Each row below holds a small network's activations on one input, seen along a few directions.
In each table, some parts of the input vary, and every possible input appears once, in random order.
A made-up example of a description, with smaller parts first: ring(5) and (point or (values(2) and line(4)) or ring(9)).
Shared parts are said once, and a part with two or three values counts as separate values.

Other details of the inputs shift rows strongly along two fixed directions, in all tables alike. That doesn't count.

A family of inputs:
R1: [ 12, -13,  86, -38,  49, -34,  11, -66,  63, -64,   3,  30, -11]
R2: [  5,  11, -28,  47, -27,  10,  -1,  36, -34,  51,   7,  14,  13]
R3: [  1,   7, -24, -11, -13,   5,  -5,   9,  12,  -6,   4, -15,  -4]
R4: [-20,  20,  -9,  35, -22,   6,   2,  23,  -6,  34,   4,  11,  -6]
R5: [-23,  14, -14,  69, -26,   0,  15,  38, -32,  49,   3,  -1,  12]
R6: [-10,  16, -55,  16, -31,  29, -20,  42, -36,  45, -13, -13,   5]
R7: [ 17, -17,  85, -60,  54, -14,  -6, -67,  45, -57, -12,  29,  -5]
R8: [ -7,  18, -63,  19, -44,  30, -14,  52, -21,  46,  -7, -20,  -1]
R9: [  9, -22,  28,  43,  27,   3,  10, -19, -60,  35, -10,  28,  47]
R10: [-51,  39, -76,  40, -51,  31, -12,  57, -28,  45,   1, -36, -12]
R11: [-28,  -1, -82, -21, -47,  37, -20,  79, -52,  37,  -3, -62,  -5]
R12: [  1,  13, -27,  51, -26,  -2,  12,  30, -28,  40,  17,   2,   8]
R13: [ 37, -68,  38, -80,  63, -31,   8, -53,  -8, -78,  -1, -20,  22]
R14: [-29,  39, -29, -91, -27,  15, -34,  -1, 101, -65,  -5, -36, -78]
R15: [-36,  38, -47, -42, -40,  17, -21,  27,  62, -33,  -3, -51, -57]
R16: [ 20,  -8,  61, -14,  31, -27,  17, -41,  51, -51,  11,  17, -11]
R17: [-66,  59, -20, -16, -49,  14,  -6,  45,  65,  -6,   1, -32, -67]
R18: [ 12,   0,  10, -31,   5,  -8,   1, -12,  53, -40,   7, -12, -23]
R19: [-47,  42, -20, -15, -34,  22, -14,  23,  37,   0,   4, -27, -42]
R20: [-15,  11, -65,  37, -36,  19,  -7,  39, -42,  42,  -4, -26,  12]
R21: [ 10, -24,  38,  57,  27, -18,  29, -24, -53,  31,  -4,  32,  49]
R22: [-19,  50, -22, -42, -45,  18, -29,  39,  70,  -9,   7,  -7, -61]
R23: [  6, -41, -43,  -6,  -2,   9,   0,  29, -80,  20,   0, -37,  31]
R24: [-24,  23,  -4,  19, -18,  17,  -6,  27, -13,  42,  -7,  14,  -5]
R25: [ 21,  -4,   6, -26,   8,  -4,  -5, -16,  37, -24,   4,   5, -17]
R26: [-36,  37,  -6, -82,  -9,  11, -30, -16,  96, -69,  -3, -21, -68]
R27: [-13,  12,  33, -22,   9,  -3,  -1, -15,  35, -13,  -8,  18, -19]
R28: [ 49, -53,  20,  38,  48, -12,  13, -43, -80,  19, -15,  31,  70]
R29: [ 17, -23,  41,  66,  29, -25,  31, -22, -49,  28,   2,  35,  46]
R30: [ 44, -63,  44, -92,  61, -20,  -5, -46,  -8, -68, -10,  -6,  18]
R31: [-27,  27, -24,  44, -36,  16,  -4,  45, -18,  57,  -4,   8,   0]
R32: [ -7,  -9, -20,  45,   3,   0,  12,   3, -51,  21,  -7,  -6,  32]
R33: [-38,  36,  18, -30,  -9,  -2,   1,  -5,  63, -28,   5,  -8, -48]
R34: [  2,  -4, -17,  36,   4,  13,  -8,  11, -61,  41, -13,  15,  35]
R35: [ 45, -33,  70,  12,  52, -24,  17, -55,  -7, -16,   4,  53,  33]
R36: [-13,  28, -64,  26, -50,  35, -17,  64, -11,  54,   4, -17, -14]
R37: [ 18, -32,  64,  10,  54, -24,  18, -63, -22, -18,  -2,  30,  38]
R38: [ 17,   2, -29,  27, -20,  19,  -9,  34, -30,  49,  -2,   6,  14]
R39: [ 48, -56,  24,  44,  54, -26,  27, -54, -76,   6,  -8,  23,  70]
R40: [  8,   1, -39,  49, -22,   8,   8,  31, -37,  46,  10,  -8,  16]
R41: [-14,  27, -33, -51, -30,  16, -22,  17,  61, -26,   1, -27, -45]
R42: [ -2,  11, -11,  60, -18,   1,  17,  21, -22,  37,  13,   9,   9]
R43: [ -8,  -5, -14,  27,   8,   1,   2,  -7, -33,  13,  -5,   2,  23]
R44: [ 25, -14,  51,  -2,  30, -21,  12, -42,  27, -29,   8,  34,  -1]
R45: [  24,  -68,  -13,   14,   23,  -15,   23,    6, -100,   12,   -3,  -33,
   61]
R46: [ 24, -16, -13,  40,   3,  -2,  12,   5, -34,  30,   5,   6,  31]
R47: [ 29, -12,  46, -22,  27, -24,   5, -43,  37, -40,  11,  29,  -7]
R48: [ 35, -69,  35, -73,  62, -32,  12, -51, -16, -74,   0, -25,  21]
R49: [-34,  31, -64,  29, -41,  33, -20,  47, -30,  47, -11, -16,  -3]
R50: [-59,  64,  -3, -73, -40,  16, -26,  16, 115, -43,   0, -20, -94]
R51: [ -1,  22,  25, -65,   1, -17, -10, -23,  97, -65,  14,   2, -54]
R52: [ 46, -33,  53,  32,  39, -16,  14, -34, -35,  16,   2,  53,  41]
R53: [-12,  24, -43,  48, -47,   4,   7,  52, -15,  41,  12, -14,  -3]
R54: [ 55, -40,  51, -38,  55, -19,   2, -57,   6, -38, -11,  31,  26]
R55: [ 22, -33,  69,  -6,  58, -21,  12, -69,  -6, -28,  -6,  38,  29]
R56: [-25,  40,  13, -62, -19,  -3, -15,  -5, 113, -58,  16,  -9, -72]
R57: [ 35, -34,  59,  48,  43, -19,  18, -30, -57,  33,  -7,  55,  56]
R58: [-26,  17,  37, -50,   9,  -6,  -3, -25,  70, -58,  -3, -13, -39]
R59: [  5,  -1, -44,  41, -23,   9,   7,  31, -43,  41,   4, -15,  21]
R60: [-11,  17, -39,  -6, -32,   8,  -3,  30,  19,  -2,   2, -32, -18]
Description of these inputs: line(6) and (point or ring(9)).
The inputs of R52 and R44 match in every part but the line(6) part. If R57 is changed in the same way as R52 into R44, which row does it become?
Answer: R4
Change only the ring(9) part in R29. List by row number the other rows that result.
Answer: R10, R12, R19, R33, R39, R40, R42, R59
List by row number the other rows that have the line(6) part in common with R43.
Answer: R1, R3, R13, R20, R21, R37, R46, R51, R56
Start at R15 and move only the ring(9) part, one step at a time. The first step leads to R60. Which rows follow, in order?
Answer: R18, R53, R16, R5, R17, R58, R32
Change only the line(6) part in R13. List by row number the other rows that result.
Answer: R11, R23, R30, R45, R48

A family of inputs:
R61: [-16,  15, -39,  31, -30,  21,  -6,  33, -23,  46,  -3, -11,   0]
R62: [-10,  12,  38, -46,  13, -13,  -2, -19,  68, -55,   3,   2, -37]
R63: [ 26, -28,  47,  14,  39, -17,  15, -34, -22,   1, -10,  35,  27]
R64: [  8,  -1,  -6,  24,  -4,  10,   6,   6, -14,  13,  -2,   5,  12]
R65: [ 14, -27,  52, -15,  40, -24,  21, -49,  22, -36,   5,  13,   8]
R66: [ 22, -29,  22,  30,  24,  -5,  11, -19, -50,  28,  -1,  28,  35]
R67: [-23,  44, -50,  -9, -49,  25, -23,  47,  31,  22,   7,  -5, -34]
R68: [ 30, -14,  49, -14,  25, -32,  19, -41,  31, -35,   6,  17,   3]
R69: [ 17, -40, -32,  32,   6,  -1,  17,  15, -85,  26,   6, -15,  42]
R70: [ 34, -29,  48,  22,  38, -20,   9, -38, -22,  -1,  -5,  37,  33]
R71: [ -4,  27,  -2, -44, -18,  10, -18,  -3,  80, -44,   3, -15, -47]
R72: [-26,  19,  36, -43,  15, -12,  -3, -30,  57, -57,   0,  -4, -31]
R73: [ -7,  10,  39, -51,  11, -16,  10, -22,  70, -53,   5,  -6, -40]
R74: [-22,  40, -35,  13, -40,   8, -11,  42,  25,  13,   8, -13, -30]
R75: [ 31, -28,  43,  35,  35, -26,  17, -30, -26,  -5,   5,  29,  37]
R76: [ 18, -19,  48, -23,  49, -16,   4, -59,  12, -36,  -8,  20,   8]
R77: [-27,  13, -17,  32, -34,   4,  12,  35, -14,  30,   7, -16,  -2]
R78: [ 37, -24,  40,  16,  32, -23,   9, -37, -13,   1,  -5,  38,  29]
R79: [ 19, -31,  52,  28,  39, -25,  23, -38, -28,  -9,   1,  29,  37]
R80: [-30,  28,  11, -51, -12,   5, -16,  -2,  68, -37,  -7,  -6, -52]
R81: [  1, -10,  55, -22,  44, -19,   4, -52,  17, -38, -12,  25,   4]
R82: [ 10,  -5, -57,  -7, -27,  22, -11,  48, -41,  29,  -8, -27,  15]
R83: [ -1,  14, -24,  21, -27,  19, -11,  31, -19,  41,   7,   2,  -2]
R84: [ -2,  -9, -65,  21, -28,  10,  -2,  42, -52,  29,  10, -38,  13]
R85: [  4, -13,  48, -14,  35, -21,  10, -43,  18, -34,  -9,  25,   4]
R86: [-29,  35, -34,  -4, -37,  25, -17,  40,  16,  25,   0,  -8, -28]
R87: [  2, -37, -33,  35,  11,  -5,  13,   5, -90,  24,   1, -20,  44]
R88: [-41,  38,  10, -45,  -8,   6, -15,  -8,  65, -45,  -4,  -9, -47]
R89: [-19,  16, -43,  41, -34,  21,  -3,  33, -23,  42,  -5, -17,   2]
R90: [  3,  16,  27, -46,  11, -16, -10, -28,  75, -55,   2,  14, -35]
R91: [-34,  19, -18,  36, -23,   4,  12,  25, -24,  30,   3, -15,   3]
R92: [  2,   9,  40, -46,  11, -19,   3, -26,  74, -60,  11,  -3, -35]
R93: [ -4,  10,  -4,  29, -10,   4,  -1,  15,  -9,  15,   2,  12,  10]
R94: [-46,  42, -36, -12, -36,  29, -24,  34,  22,  14,   0, -15, -32]
R95: [ 34, -63,  17,   1,  50, -30,  17, -41, -60, -25,   1,  -2,  46]
R96: [-41,  37, -37,  -3, -39,  28, -20,  35,   3,  27,   1, -18, -31]
R97: [ 40, -19,  46, -29,  31, -15,  -2, -46,  24, -27,   6,  35,   3]
R98: [ 20, -25, -27,  -2,   4,  12,  -9,  23, -48,  15, -10, -20,  34]
R99: [  7, -15,  -6,  56,   2,  -1,  24,  15, -50,  44,   4,   7,  33]
R100: [-20,  13, -23,  22, -23,  19,  -6,  28, -21,  41,  -1,   3,   7]
R101: [ 42, -25,   6,  43,  16, -10,  16, -22, -35,  20,   1,  28,  43]
R102: [ -2,  -9, -45,  -9, -21,  25, -10,  46, -46,  27, -11, -33,  15]
R103: [-46,  37, -36,   9, -38,  18,  -5,  35,  14,  19,   7, -31, -26]
R104: [-11,  39, -51,  -6, -45,  22, -19,  39,  30,  19,   5, -14, -38]
R105: [ 14,   5,  22, -52,  12,  -4, -14, -27,  66, -45,   2,   4, -34]
R106: [-10,  10, -62, -34, -38,   9, -12,  39,  13, -12,   9, -43, -33]
R107: [ -7,  12, -22,  19, -27,  20,  -6,  32, -24,  43,   2,   1,  -3]
R108: [ 41, -39,  37,  21,  44, -14,  15, -40, -33,   7,  -6,  31,  35]
R109: [ -6,  17, -26,  24, -25,  19, -11,  32, -15,  39,   4,   6,   6]
R110: [  6,   6,  31, -47,  14, -13,  -2, -25,  77, -52,  11,  -5, -32]
R111: [ 34, -26,  12,  45,  19, -19,  25, -17, -32,  21,   9,  23,  41]
R112: [-38,  41, -23, -13, -33,  15, -15,  36,  42,  -2,  -5, -12, -44]
R113: [-18,   0, -16, -87,  -4,   9, -27,  10,  47, -44, -13, -45, -35]
R114: [ -1,  -7, -12,  57,   2,   8,  11,   0, -57,  37,  -8,   4,  36]
R115: [ 22, -52,   3,  14,  37,  -8,   9, -21, -92,  17, -20,  -6,  63]
The inputs of R107 and R96 match in every part but one. If R108 is changed in the same way as R107 into R96, which row does it become?
Answer: R76
The inputs of R110 and R65 match in every part but one. If R92 is changed in the same way as R110 into R65, which row does it become?
Answer: R77
What do these inputs look like to the network?
Answer: line(5) and (values(2) or ring(9))
Change only the line(5) part in R85. List by row number the other rows that result.
Answer: R88, R90, R93, R112
Change only the ring(9) part in R74. List by row number the other rows that result.
Answer: R67, R68, R78, R90, R97, R101, R104, R111
Change only the values(2) part in R82. List by row number the other rows that result.
Answer: R106
Change only the values(2) part in R113. List by row number the other rows that result.
Answer: R95
